These are the activations of a small neural network, seen along a few directions. Each row is one input.
Each table varies a few parts of the input and shows all the possible inputs, shuffled.
A made-up example of a description, with smaller parts first: one of 6 places along a line, together with either a single point or one of 9 places around a ring or (one of 3 separate values, together with one of 5 places around a ring).
Shared parts are said once, and a part with two or three values counts as separate values.

Other details of the inputs shift rows strongly along three fixed directions, in all tables alike. That doesn't count.

Table:
R1: [ 17  11 -21   3 -41  -9   4   9  17  31  40]
R2: [ 22  -3 -27  -6   7   0  11 -14 -45  -1  36]
R3: [-13  13  34  19  -5 -14   4   9  22 -20 -21]
R4: [-22  28 -32   9 -31   7   1  -1  15  24  -7]
R5: [ 37   2  55   3 -19 -23   8  22  27   2  14]
R6: [-46 -34 -14 -20  40  23 -18 -14  -9 -11 -52]
R7: [ 19 -18 -27 -14  -2  -8   8  -8 -43   5  39]
R8: [ 23  -4 -27  -3   8   4  11 -11 -47   1  34]
R9: [ 32  16  50  30  -3 -19   8  17  21 -13  21]
R10: [-44 -22  -4 -18   6   0  -2 -12 -36 -15 -57]
R11: [-14 -11 -38 -23  13  22  -8 -19 -29   2  -9]
R12: [ 16  33 -23  27 -25   4   5   4  10  24  37]
R13: [ 11  12 -17   7 -18  13 -10   5  28  23  39]
R14: [-15   2  28  17  30   7 -13   9  50 -18 -19]
R15: [ 28  -6 -26  -4   4   6   7 -13 -52  11  30]
R16: [-35  24 -35  17 -28  -7  -1  -4  19   7   4]
R17: [-14   8  33   9   9  -1 -10   7  36 -23 -22]
R18: [-49  11 -12   1  12  24 -17  -1  50   7 -54]
R19: [ 18  28 -24   7 -29 -10   8   6  17  25  38]
R20: [ 46 -29  51  -6  24 -17  10   6 -42 -21  10]
R21: [-39 -32  -7 -32  11  15 -15 -13 -20 -10 -57]
R22: [ 50 -31  45  -9  70   3   3   5 -14 -33  14]
R23: [ 22  -5 -30  -9   7  -8  12 -11 -44  -2  36]
R24: [-24  29 -32   5 -31   3   1  -4  17  23  -6]
R25: [-26  -2 -32   2  -7  29 -19   1  43  30  -4]
R26: [  7 -34  38 -18  13 -10   3  -1 -40 -17 -38]
R27: [ -4   0  40   0 -20 -13   2  16  23   1 -30]
R28: [-29  -8 -35  -4   4   2   1 -21 -40 -12  -2]
R29: [ 37  14  50   9  12  -7   0  19  38 -14  13]
R30: [ -9   7  39   3 -13 -19   3  12  25  -7 -25]
Each input here is: one of 5 places along a line, together with either one of 2 separate values or one of 4 places along a line.
Changing only the place on the line of 5 turns R6 into R25. The same change can be made to R20. Which row results? -> R26
Start at R21 and move only the place on the line of 5, one step at a time. The first step leads to R13. Which rows follow, in order? -> R11, R29, R17
Change only the place on the line of 4 in R2. List by row number the other rows that result. -> R8, R12, R23
Change only the place on the line of 5 in R23. List by row number the other rows that result. -> R1, R7, R16, R19
